Each row below holds a small network's activations on one input, seen along a few directions.
Each table varies a few parts of the input and shows all the possible inputs, shuffled.
A made-up example of a description, with smaller parts first: one of 6 places along a line, together with either a single point or one of 9 places along a line or (one of 2 separate values, together with one of 5 places around a ring).
Shared parts are said once, and a part with two or three values counts as separate values.
In the rows, zero is written as 128.

Other details of the inputs shift rows strongly along two fixed directions, in all tables alike. That doesn't count.

A family of inputs:
R1: [160 107 125 129 144 130 123 146 142 131 145 122 123 111 106 129]
R2: [100 140 133 167 119 172 130 132 129 136 132 135 123 128 144 108]
R3: [129 119 142 169 157 135 125  99 125 122 140 149 123  89 118  82]
R4: [172  91 132 140 154 107 124 131 125 104 150 107 106 112  94 127]
R5: [ 71 206  99  98  51 148 106 147 129 154 119 126 136 180 152 159]
R6: [144 155 134 163 125 156 124 156 151 164 134 194 137 145 147 103]
R7: [150  70 135 115 153 130 138 116 133 114 116 111 114  90  96 116]
R8: [131 118 122 131 135 131 121 121 130 131 130 113 144  90 113 117]
R9: [111 137 140 130 127 104 133 109  97 121 133 132 151 111 126 116]
R10: [133  82 147 127 150 101 165 104 110 105 132 116 135  98 122 126]
R11: [139  69 138 116 156 139 142 110 130 108 128 107  94 108  94 122]
R12: [119 111 141 166 137 170 143 131 140 153 124 158 129 126 152 102]
R13: [155 129 122  93  99  82 111 129 141 122 128  73 109 176 118 177]
R14: [160 129 129  75  95  73 149 148 136 121 128  86 116 193 137 197]
R15: [126 130 112  66  85  98 122 127 134 119 119  77 130 158 110 168]
R16: [127 180 109 129 156 156  95 132 152 150  94 191 147 142 173 126]
R17: [114  97 141 123 140  97 159 104  85 102 130 115 146  92 126 120]
R18: [127 111 138 183 148 178 140 150 135 131 145 158 106 114 128  95]
R19: [128 124 127 147 137 179 133 150 146 145 131 162 104 119 120 109]
R20: [150  85 134 157 172 172 138 144 137 137 135 165 123  69 100  75]
R21: [159  73 130 113 158 103 130 112 132 119 136  89 122  97  90 135]
R22: [136 217 101  96 115 131  96 169 159 150  99 175 136 193 176 177]
R23: [102  94 136 135 137 124 149 112  86  83 143  92 118 101 108 113]
R24: [144 107 131 133 138 107 118 107 116 101 144  90 127 103 105 124]
R25: [110 171 133 169 113 162 117 130 137 165 119 181 159 129 155 100]
R26: [ 74 174 130 166 106 175 128 141 117 164 128 168 152 128 174  98]
R27: [134 168 105  47 126  63 111 123 127  93 102  98 137 178 138 204]
R28: [153 134 135  88 104  74 133 122 139 126 118  94 121 181 130 178]
R29: [135 204 116 126  77 127 100 165 162 171 128 150 115 207 158 161]
R30: [142 101 139 138 139 134 158 148 136 126 141 132 108 143 132 132]
R31: [150 138 127  90  94  74 116 123 148 125 124  92 106 196 127 177]
R32: [ 96 190 105 140 150 160 100 126 115 139 104 198 171 107 164 105]
R33: [118  90 129 105 146 113 137 106  95  98 134  98 139  74  92 112]
R34: [135 116 125  99 101 106 135 132 143 114 123  72  95 187 128 171]
R35: [ 89 165 127 157  91 167 128 141 139 167 120 161 146 156 171 120]
R36: [158  67 148 124 164  98 162 110 118 112 120 111 122 109 120 126]
R37: [105 147 114 151 127 155 110 131 118 147 129 144 157  81 131  95]
R38: [124 110 129 134 137 103 119 103  93  96 146  96 135  85 100 111]
R39: [102 126 126 148 131 181 127 126 133 137 125 156 126 102 126  94]
R40: [109 141 135 136 128 105 122 106 101 118 143 127 131 112 121 111]
Each input here is: one of 4 places along a line, together with either a single point or one of 9 places around a ring.
Question: The inputs of R40 and R3 match in every part but the place on the line of 4. If R17 is changed in the same way as R40 into R3, which row does it become?
Answer: R10
Question: The inputs of R24 and R4 match in every part but the place on the line of 4. If R35 is changed in the same way as R24 into R4, which row does it become?
Answer: R30
Question: Which other rows agree with R21 in the place on the line of 4? List them by row number.
Answer: R7, R11, R12, R13, R16, R28, R31, R34, R36

A family of inputs:
R41: [153  56 145 160 206 128 145  92 107 122 127 160 147  43 108  75]
R42: [185 105 131  94 143 104 151 143 129  96 127 124 118 142 125 158]
R43: [130 166 111 137 123 187 126 178 168 164 116 171 133 149 143 136]
R44: [150 132 132  89  55  53 127 123 129 116 166  29 132 152  91 180]
R45: [119 116 130 108 100 117 143 118 124 145 120 111 143 156 153 153]
R46: [124 151 133 159  98 173 129 163 156 180 140 172 103 170 157 114]
R47: [130  50 137  64 141  56 171  94  72  49 148  38 109 101  60 146]
R48: [ 99 213 104 136 111 143  89 148 123 162 137 175 153 141 162 134]
R49: [104 185 110 171 137 171  90 147 128 146 125 177 153 121 172 106]
R50: [ 98 117 139 173 161 154 140 127 100 101 132 132 135  96 142  94]
R51: [145  52 133 133 207 111 141  89  78  74 152 129 132  21  58  69]
R52: [118 176 141 175 138 146 116 131 142 167 111 196 165 114 166  99]
R53: [133 166 129 189  98 182 105 173 152 188 128 169 107 165 146 107]
R54: [110 132 124  28  77  28 140 126  88  76 137  24 106 203 113 216]
R55: [131 133 128 163 168 147 124 100 128 115 122 188 134  90 133  94]
R56: [156 178 113  94  68 100  87 153 160 151 123  92  97 232 147 190]
R57: [ 94 224 117  73  33  98 124 139 149 140 100 105 120 249 170 212]
R58: [104 172 107 151 121 180  88 141 138 169 114 181 153  97 137  96]
R59: [113 105 151 185 151 148 158 104 116 128 127 169 149  93 148  76]
R60: [109  72 140 145 166 160 146 103 101 108 130 124 125  45 103  76]
R61: [155   4 156 140 212 110 150  87 118  55 137  76  97  50  44 105]
R62: [156  64 125 112 179 133 155 124 132  88 137  81 103  80  80 117]
R63: [115 158 119 147 127 171  93 133 146 177 109 177 159 109 156  98]
R64: [128 165 121 104  95 118  93 132 173 149 116 113 115 194 139 168]
R65: [ 95 144 121 161 109 191 124 128 135 173 111 169 149 118 159  95]
R66: [174  91 129  37 103  20 174 132 136  89 139  48  89 197 117 216]
Question: What do these inputs look like to the network?
Answer: either a single point or one of 9 places around a ring or (one of 2 separate values, together with one of 8 places around a ring)
Question: Which other rows does R59 become when the choice among 2 separate values takes its other values? List them by row number.
Answer: R52
Question: Which other rows does R58 become when the place on the ring of 8 takes its other values? List them by row number.
Answer: R41, R48, R49, R51, R52, R55, R63

A family of inputs:
R67: [128  51 135 118 183 115 163  97  93  80 138 104 125  59  88 100]
R68: [147 125 126 135 156 126 127 140 135 121 125 143 120 138 138 134]
R69: [103 217 112 126  70 137  89 150 134 174 121 155 154 166 161 138]
R70: [ 94 205 104 105  79 149 109 151 138 167 111 160 156 171 172 151]
R71: [122 123 130 136 100 127 122 121 117 130 145  99 129 124 114 128]
R72: [166 139 111  54 109  66 121 141 145 104 123  77 105 184 105 205]
R73: [106 174 129 160  70 151 124 159 154 189 134 148 124 189 182 137]
R74: [127 175 117 132  81 164 108 164 164 184 104 161 133 187 158 141]
R75: [116 123 112  53  78  84 139 127 119 106 128  45 113 179 118 195]
R76: [156 113 120  56  90  72 137 149 134 110 123  67 101 190 120 200]
R77: [156 126 121  60  91  63 124 133 152 116 129  60 104 185 109 192]
R78: [ 96 205 123 152  94 150 115 148 140 157 115 173 144 185 195 136]
R79: [123  65 138 116 195 109 159  95  85  73 131 115 125  53  89 103]
R80: [112 122 134 187 135 181 123 126 122 153 135 153 146  73 128  71]
R81: [ 98 151 146 221 164 214 134 116 139 164 106 239 152  94 181  51]
R82: [130 114 131 198 150 208 114 135 154 160 135 180 118  79 125  62]
R83: [154 119 114  68  88  87 126 146 150 107 134  50  91 188 101 199]
R84: [131 144 113  51  97  54 121 115 117  95 121  63 142 174 127 199]
R85: [137 199 111 132 102 158 103 172 167 169 120 171 129 180 154 150]
R86: [157 138 117  58 108  53 113 120 146 106 119  67 112 186 118 200]
R87: [151 105 123  64  80  84 137 147 137 113 129  53  92 190 119 200]
R88: [145  66 143 124 184  99 152  91  95  84 142 115 142  55  91 104]
R89: [ 94 208 110 111  76 150 107 153 140 169 113 163 160 167 169 150]
R90: [103 203 126 146  85 149 124 156 142 165 122 178 141 185 187 138]
R91: [ 77 198 106 113  69 159 111 158 137 163 111 146 143 173 164 146]
R92: [130 154 116  62  96  49 112 115 107  96 125  58 129 173 120 189]
R93: [123 144 120  65  75  57 116 124 109 102 140  52 112 181 104 185]
R94: [130 201 117 125  88 148  93 152 172 185 118 168 135 173 158 142]
R95: [109 194 124 158  98 138 111 146 147 181 119 171 146 184 198 139]
R96: [119 139 127 126 109 116 119 126 111 126 136 112 132 121 116 120]
R97: [149  75 144 128 179  92 146  94  93  85 137 106 141  55  87 106]
R98: [117  46 139 128 174 127 162  99  93  78 140  90 109  59  81 100]
R99: [136  40 166 168 177 120 181 101  98  75 157 104  97  77 101  88]
R100: [175  63 137 131 200 110 138 100 124  92 135 129 110  60  79 101]
R101: [165 132 120  59 110  60 137 148 135 107 128  80 104 196 120 204]
R102: [117 130 128 131 101 125 120 125 114 130 140  99 122 124 115 123]
R103: [124 124 117  60  74  78 136 130 123 109 126  42 124 173 116 198]
R104: [128 143 132 201 157 218 114 154 145 183 117 239 144  87 161  62]
R105: [127 180 115 139  90 162 114 179 162 175 125 159 125 187 163 143]
R106: [161  39 151 149 179 127 147 102 133 100 149 103  98  63  77  90]
R107: [125 105 138 180 162 160 131 118 113 131 135 156 153  51 113  64]
R108: [ 77 203 105 118  66 158 106 154 136 167 118 149 138 178 159 138]
R109: [140  76 147 202 180 192 145 138 133 136 147 167 110  70 118  61]
R110: [102 157 131 205 129 197 105 133 126 172 139 196 159  78 144  56]
R111: [134  80 143 141 190  92 128  80  81  71 145 108 123  65  88  95]
R112: [120 136 122  73  67  69 117 123 112 105 145  40 103 184 102 185]
R113: [ 79 209 104 114  90 152 101 145 132 155 102 154 152 169 177 148]
R114: [132 122 139  68  82  64 166 118 131 100 117  69 106 205 132 194]
R115: [151  38 163 166 189 100 179 101 104  99 153 116 113  75 108  89]
R116: [170  51 136 140 194 125 147 118 125  86 141 116 102  64  72 101]
R117: [135 150 117  66  93  48 110 111 113  97 128  58 137 172 122 194]
R118: [138  46 144 136 165 117 155  95 100  89 151  91 126  61  82  99]
R119: [140  49 162 157 184 106 181 104  95  71 151 115 106  79 103  92]
R120: [106 217 113 129  68 139  88 147 138 176 124 156 160 169 163 143]
R121: [117 159 125 186 101 215 108 160 165 200 112 191 132 144 161  92]
R122: [148  50 166 141 194 103 186  80 102  77 129 133 114  78 105 100]
R123: [130 132 116  53  80  62 132 127 121 105 132  57 133 174 115 193]
R124: [162 141 113  63 119  65 121 139 143  92 120  72 106 195 116 208]
R125: [138  31 169 157 175 125 190  84 109  81 140 109  99  79 100  91]
R126: [128  47 142 131 167 125 161  98 100  86 145  93 120  61  83 102]
R127: [110 136 122 114 139 121 124 114 114 113 119 130 149 119 135 134]
R128: [159 125 119  59 112  63 122 125 136 107 103  74 116 196 124 203]
R129: [148 133 117 128 152 129 106 121 146 124 119 139 123 121 125 126]
R130: [126 179 112 140  81 171 109 175 170 168 129 140 112 187 150 150]
R131: [151 119 138 122 148 122 130 126 146 141 122 140 127 131 125 129]
R132: [129 154 120  61  87  49 114 118 105 102 136  64 121 176 107 189]
R133: [117 175 129 180 112 204 107 159 171 203 117 203 144 140 167  90]
R134: [108 187 137 204 117 184 120 154 148 207 129 227 153 138 196  87]
R135: [101 108 130 166 191 164 128 101  99 111 126 173 137  54 124  62]
R136: [106 126 128 171 144 179 129 131 125 151 125 173 157  74 137  77]
R137: [118 130 144 218 144 232 119 144 162 193 130 208 135  90 152  50]
R138: [ 89 198 107 113  63 155 109 158 143 169 116 148 153 174 164 149]
R139: [148  96 136 190 186 182 138 139 139 127 140 176 119  72 107  70]
R140: [125  67 137 117 192 102 155  90  84  73 139 115 119  57  83  98]
R141: [117 176 119 181 129 205  95 159 152 184 106 220 146 134 185  96]
R142: [126 149 123 205 145 221 101 147 160 182 125 219 136  84 143  53]
R143: [169  67 133 139 211 117 135 105 121  81 132 127 112  68  87 107]
R144: [115 187 126 185 133 203  93 147 167 196 108 216 153 138 180  91]
R145: [126 114 136 179 180 153 123 106 108 122 127 162 159  51 126  68]
R146: [138  71 136 124 191 101 146  91  95  78 125 107 146  59 101 113]
R147: [133 143 115  47  94  56 134 125 119 104 118  67 141 166 122 200]
R148: [117  49 139 131 173 123 159  93  92  79 149  92 102  63  76  91]
R149: [133 185 118 129  94 158 104 159 161 186 101 177 140 182 161 144]
R150: [130  65 132 117 201 108 151  86  88  73 128 112 134  59 102 106]
Question: What do these inputs look like to the network?
Answer: one of 4 places along a line, together with either one of 3 separate values or one of 8 places around a ring or one of 10 places along a line
Question: The inputs of R109 and R68 match in every part but the place on the line of 4. If R102 is changed in the same way as R109 into R68, which row does it become?
Answer: R92
Question: The inputs of R121 and R74 match in every part but the place on the line of 4. If R118 is changed in the same way as R121 into R74, which row does it become?
Answer: R123
Question: A walk changes only the place on the ring of 8. It starts at R105 and steps to R139. List the rest of the walk in order.
Answer: R116, R142, R77, R133, R74, R76
Question: Which other rows does R125 become when the choice among 3 separate values takes its other values? List them by row number.
Answer: R73, R99
Question: Which other rows does R115 become when the choice among 3 separate values takes its other values? List them by row number.
Answer: R114, R119
Question: A walk changes only the place on the line of 4. It starts at R83 and steps to R116. List the rest of the walk in order.
Answer: R72, R143
